Each row below holds a small network's activations on one input, seen along a few directions.
Each table varies a few parts of the input and shows all the possible inputs, shuffled.
Descriptions start from the smaller parts, as in this example, which fits no table here: one of 3 separate values, together with either a single point or one of 11 places around a ring or (one of 4 places along a line, together with one of 8 places around a ring).
Shared parts are said once, and a part with two or three values counts as separate values.

Other details of the inputs vary at random and push rows far along three fixed directions, the same in every table; ignore that.

Table:
row 1: 29 9 17 11 -10 -8 2 -9 -24 -2 -34 21
row 2: 21 12 16 9 -3 -5 14 -5 -25 -6 -22 27
row 3: -15 -13 -8 -13 39 -8 4 19 20 -20 -43 28
row 4: 17 31 -1 -2 -13 6 16 -40 11 41 5 -12
row 5: 13 18 -7 -11 -15 12 6 -36 28 31 -12 -14
row 6: -3 0 6 -8 10 -7 14 1 -23 -16 -25 31
row 7: -12 -8 -14 -2 -2 0 -12 1 12 6 42 -22
row 8: 7 7 0 5 -21 7 -4 -14 10 15 60 -28
row 9: 29 18 20 12 -11 -6 15 -16 -23 6 -21 17
row 10: 21 17 9 -4 -17 -13 3 -24 -30 1 -7 26
row 11: 17 9 2 -5 0 2 4 -7 -13 -8 -23 28
row 12: -20 -10 -5 -7 -5 -6 0 0 9 3 40 -29
row 13: -21 -20 -19 -3 15 4 -15 18 41 1 9 -30
row 14: -9 -5 -4 -4 -14 7 5 -8 17 8 47 -33
row 15: 15 23 -14 -11 -8 13 8 -34 28 29 -3 -7
row 16: 32 18 22 13 -11 -8 9 -16 -21 8 -21 18
row 17: 25 17 20 10 -14 -4 20 -15 -26 4 -23 14
row 18: 0 24 -11 -14 -3 11 22 -34 18 30 2 -6
row 19: -30 -18 -26 -14 17 7 -16 14 32 -2 23 -18
row 20: -10 -9 -11 -4 -12 18 -15 4 17 0 35 -24
row 21: 1 -8 16 22 -5 -2 -9 24 -38 -19 23 2
row 22: -4 -6 2 8 -12 5 3 -3 20 18 31 -45
row 23: 6 0 12 4 13 -16 8 2 -16 -4 -39 21
row 24: -13 2 -21 -30 26 5 17 -13 42 9 -15 5
row 25: 9 18 -3 -10 -6 6 23 -32 25 29 -7 -14
row 26: -11 0 -3 9 -9 7 1 -1 14 19 34 -42
row 27: 19 7 13 -6 -18 -9 2 -14 -27 -14 -20 30
row 28: -12 -9 -12 -5 -3 -7 -12 -1 12 5 43 -24
row 29: 9 1 13 26 -24 8 -19 14 -35 -9 15 -8
row 30: 11 -6 20 15 -16 -13 -8 10 -27 -17 34 -1
row 31: 21 10 18 0 -21 -3 2 -6 -30 0 -31 28
row 32: -30 -21 -16 -13 17 9 2 17 35 -6 21 -26
row 33: 15 -3 22 30 -16 -4 -4 15 -28 -8 19 -11
row 34: -28 -28 -7 5 16 0 -24 36 9 -18 -10 -14
row 35: 22 24 12 9 -7 0 8 -15 -28 6 -10 27
row 36: -16 -10 -7 -17 28 -3 17 8 16 -14 -37 19
row 37: 12 -10 14 27 -13 1 -16 24 -30 -20 13 1
row 38: -1 -18 15 23 8 -9 -13 36 -15 -23 2 -1
row 39: 3 -2 17 20 -16 3 -2 14 -40 -12 28 -7
row 40: 18 36 -5 -3 -11 10 12 -39 13 39 11 -6
row 41: 11 9 8 1 -6 -3 -1 -11 -16 3 -40 17
row 42: 21 22 13 10 -8 -2 13 -16 -29 7 -13 22
row 43: 3 13 -2 16 -17 13 -8 -8 6 24 52 -32
row 44: 1 -8 11 24 -16 6 -21 24 -37 -20 12 1
row 45: 9 9 14 -2 -7 -11 16 -12 -35 -9 -14 27
row 46: 18 10 17 7 -6 -3 19 -5 -28 -8 -25 24
row 47: -32 -22 -12 -4 18 -2 -3 16 33 6 8 -38
row 48: 17 25 -4 -10 -7 11 13 -30 14 22 12 3
row 49: -8 -23 11 11 7 -6 -7 33 -20 -32 15 6
row 50: -22 -19 -7 -24 34 -8 14 16 12 -27 -38 28
row 51: -28 -39 -11 -5 27 -4 -21 46 10 -39 -1 4
row 52: -3 -23 12 12 -4 -10 -19 37 -19 -19 1 1
row 53: -14 -5 -12 -14 20 -2 -3 4 14 -5 -48 16
row 54: 13 25 -8 -10 -1 10 14 -31 29 29 2 -5
row 55: 6 28 -13 -17 0 11 12 -35 20 31 10 1
row 56: -36 -33 -8 3 35 -7 -12 47 6 -30 -2 -2
row 57: -30 -27 -11 2 17 4 -22 36 8 -22 -4 -7
row 58: -11 -5 -13 -12 26 -7 -2 5 16 -3 -44 17
row 59: -18 -11 -20 -32 25 -10 12 0 40 12 -31 5
row 60: -5 4 -4 11 -4 6 -10 -1 18 22 36 -36
row 61: -26 -6 -22 -33 32 -8 12 -9 35 3 -19 12
row 62: 12 -2 14 24 -25 11 -15 14 -30 -15 19 -4
row 63: -7 -10 -11 -3 -8 5 -13 1 18 1 39 -24
row 64: -4 -18 7 7 -12 1 -17 20 -18 -26 15 0
row 65: -17 -6 -22 -22 29 -5 -1 -5 41 12 -39 1
row 66: 17 10 2 0 0 1 4 -7 -11 -6 -26 27
row 67: 5 11 -9 8 -23 18 -13 -11 3 21 53 -31
row 68: 13 -1 22 31 -13 -7 -13 14 -32 -1 17 -10
row 69: 4 -3 10 17 -24 8 -19 12 -38 -14 25 0
row 70: 10 3 10 -11 2 -18 15 -11 -12 -11 -14 25
row 71: -20 2 -17 -23 25 -1 17 -14 39 18 -30 -7
row 72: 6 11 -7 15 -23 15 -14 -9 6 24 46 -37
row 73: -22 -30 -6 5 14 1 -20 37 14 -23 -10 -13
row 74: -17 -15 -13 -23 27 2 -2 16 14 -25 -47 29
row 75: 20 12 15 8 -2 -4 14 -5 -26 -8 -19 29
row 76: -20 -6 -17 -25 31 0 19 -2 42 2 -33 2
row 77: -10 -11 -5 -2 -3 1 -2 2 17 1 42 -24
row 78: -9 -12 11 19 -2 -1 -4 24 -24 -15 13 -8
row 79: 15 5 19 -5 -10 -17 19 -12 -29 -14 -15 26
row 80: -10 -2 -14 -21 25 -4 15 -13 46 16 -28 -6
row 81: 9 12 7 2 7 -6 11 -6 -16 1 -25 22
row 82: 25 24 16 12 -8 -6 7 -15 -26 10 -18 21
row 83: 20 -3 18 30 -21 0 -15 13 -27 -7 13 -10
row 84: -18 -4 -21 -32 33 0 9 -5 42 -1 -18 15
row 85: 31 21 20 13 -10 -5 9 -15 -21 6 -20 20
row 86: -2 -10 3 20 -3 1 -19 24 -21 -14 11 -3
row 87: -6 1 -3 6 -11 9 -4 -2 0 10 52 -25
row 88: 4 7 3 -14 -8 -10 0 -15 -18 -8 -21 26
row 89: -11 1 -20 -24 15 8 3 -14 46 13 -35 -4
row 90: -4 -18 11 19 9 -4 -12 36 -16 -28 9 5
row 91: 5 15 -13 -14 -6 16 5 -25 25 18 -11 -1
row 92: -1 19 -17 -20 -5 17 3 -28 17 20 -6 3
row 93: -13 -18 12 19 6 -6 -6 34 -25 -23 3 -6
row 94: -34 -32 -6 -8 24 -20 -10 31 7 -26 13 -7
row 95: -32 -34 -14 2 30 -4 -23 47 7 -31 -6 0
row 96: -3 -11 12 23 1 -7 -8 25 -20 -10 10 -10
row 97: 12 2 10 -8 -9 -11 17 -5 -18 3 -30 19
row 98: 10 3 6 -1 1 2 0 3 -13 -15 -42 27
row 99: 3 7 -8 4 -25 9 -13 -16 3 19 56 -30
row 100: -18 -5 -12 -21 33 -6 3 6 13 -11 -25 28
row 101: 4 -16 12 13 -8 -11 -13 27 -18 -9 12 -3
row 102: -12 -1 -13 -5 -18 13 -15 -9 13 12 43 -29
row 103: 17 19 -6 -17 -18 -1 8 -40 13 20 12 0
row 104: 22 30 -2 -3 -15 11 20 -39 16 34 10 -9
row 105: 21 32 -7 -2 -19 10 6 -43 13 41 2 -12
Description of these inputs: one of 5 places along a line, together with either a single point or (one of 2 separate values, together with one of 10 places along a line).
Q: The inputs of row 37 and row 2 match in every part but the place on the line of 5. If row 86 is changed in the same way as row 37 into row 2, which row does it become?
A: row 42
Q: The inputs of row 68 and row 41 match in every part but the place on the line of 5. If row 43 is changed in the same way as row 68 into row 41, which row does it become?
A: row 57
Q: Which other rows does row 67 become when the place on the line of 5 takes its other values? List them by row number.
A: row 21, row 39, row 55, row 92
Q: A walk changes only the place on the line of 10. It starts at row 70 and steps to row 77. List the rest of the walk in order.
A: row 49, row 24, row 75, row 2, row 104, row 33, row 9, row 80
Q: Which other rows does row 99 become when the place on the line of 5 takes its other values? List them by row number.
A: row 7, row 45, row 61, row 102
Q: Which other rows does row 55 become when the choice among 2 separate values takes its other values? List them by row number.
A: row 48

Table:
row 106: -1 -19 14 -3 13 -21 -4 26 -33 -41 -29 41
row 107: -13 -17 -3 10 -9 -1 -20 18 0 -8 43 -28
row 108: 13 23 0 9 -26 14 3 -23 -8 23 42 -20
row 109: 34 28 18 7 -6 -4 14 -22 -33 0 -42 43
row 110: 27 15 27 -5 -7 -23 36 -26 -35 -7 -37 37
row 111: -6 15 -22 -33 12 9 16 -34 41 21 -36 9
row 112: 31 17 19 18 -33 5 3 -14 -29 10 -6 2
row 113: -4 -21 24 6 25 -29 20 29 -31 -40 -34 32
row 114: -15 -14 -1 11 -1 2 -13 20 -3 -4 48 -25
row 115: -7 -14 13 2 19 -16 3 29 -37 -36 -30 40
row 116: -22 -22 -15 -10 9 3 -14 18 21 -14 18 -14
row 117: -21 -16 -11 -2 9 0 -14 12 26 0 10 -24
row 118: -37 -19 -25 -29 37 -2 -1 12 45 -6 -37 0
row 119: -17 -23 -8 2 10 -1 -15 24 28 -4 4 -26
row 120: -12 -12 -2 16 -2 2 -16 20 0 -6 45 -26
row 121: -15 -24 0 5 -8 1 -19 26 -3 -18 46 -22
row 122: -5 19 -21 -25 23 6 17 -32 39 28 -36 8
row 123: 32 27 15 17 -25 10 5 -22 -26 12 5 8
row 124: 6 25 -8 -3 -9 15 10 -29 17 32 10 -16
row 125: -4 -13 8 18 3 -5 -12 26 -28 -21 12 3
row 126: 28 22 12 12 -22 6 5 -18 -30 3 13 14
row 127: -23 -17 -16 -9 9 0 -12 10 21 -3 18 -19
row 128: 1 -17 18 11 11 -16 -4 33 -33 -30 -54 28
row 129: -3 18 -21 -37 21 1 22 -34 40 21 -20 19
row 130: 36 21 18 16 -34 5 3 -21 -25 15 -4 2
row 131: 5 17 -10 -17 -14 4 9 -35 15 28 21 -9
row 132: 32 23 16 13 -31 3 1 -26 -26 11 4 6
row 133: 4 14 -7 -15 -12 0 7 -28 14 22 21 -7
row 134: -32 -18 -22 -19 43 -1 4 19 48 1 -42 -4
row 135: -6 16 -19 -24 25 2 15 -25 39 22 -35 10
row 136: 20 17 10 24 -24 8 -2 -12 -3 28 27 -28
row 137: 38 25 21 10 -9 -2 16 -17 -32 4 -50 39
row 138: 20 13 9 19 -31 5 -5 -14 -3 26 25 -30
row 139: -3 -19 10 1 10 -13 -5 27 -35 -43 -35 40
row 140: -5 11 -21 -32 15 6 11 -28 40 15 -37 11
row 141: -23 -17 -11 2 15 10 -10 22 22 -7 11 -20
row 142: -6 -19 5 26 -1 4 -19 33 4 -5 29 -34
row 143: 27 26 15 8 -22 -2 11 -25 -29 14 18 13
row 144: -2 -9 7 14 -2 2 -8 21 -24 -22 15 5
row 145: -4 13 -17 -20 24 2 16 -21 40 28 -43 4
row 146: -15 -15 -1 8 -5 7 -10 21 -1 -10 49 -22
row 147: 3 -15 17 16 16 -10 -1 35 -30 -32 -50 32
row 148: -20 -23 -9 3 10 -1 -15 23 24 1 1 -29
row 149: 6 17 -9 -13 -7 10 10 -25 15 19 24 -4
row 150: 17 17 2 11 -23 10 -2 -18 -6 16 43 -16
row 151: -4 -16 9 5 -9 -4 -8 19 -25 -24 18 5
row 152: -15 -21 1 18 -6 3 -24 26 -2 -8 31 -33
row 153: 10 18 -12 -14 -15 8 5 -35 19 24 19 -9
row 154: -9 -18 11 7 -5 -9 -10 26 -30 -25 15 4
row 155: -38 -20 -29 -35 37 -4 1 9 42 -10 -28 6
Q: What do these inputs look like to the network?
A: one of 2 separate values, together with either a single point or (one of 4 places along a line, together with one of 6 places around a ring)
Q: The inputs of row 111 and row 141 match in every part but the choice among 2 separate values. If row 128 is changed in the same way as row 111 into row 141, which row does it become?
A: row 134
Q: The inputs of row 127 and row 125 match in every part but the choice among 2 separate values. If row 117 is changed in the same way as row 127 into row 125, which row does it become?
A: row 135
Q: Which other rows does row 123 become when the choice among 2 separate values takes its other values? List them by row number.
A: row 140
Q: Which other rows does row 142 become when the place on the ring of 6 takes its other values? List them by row number.
A: row 134, row 136, row 137, row 145, row 147
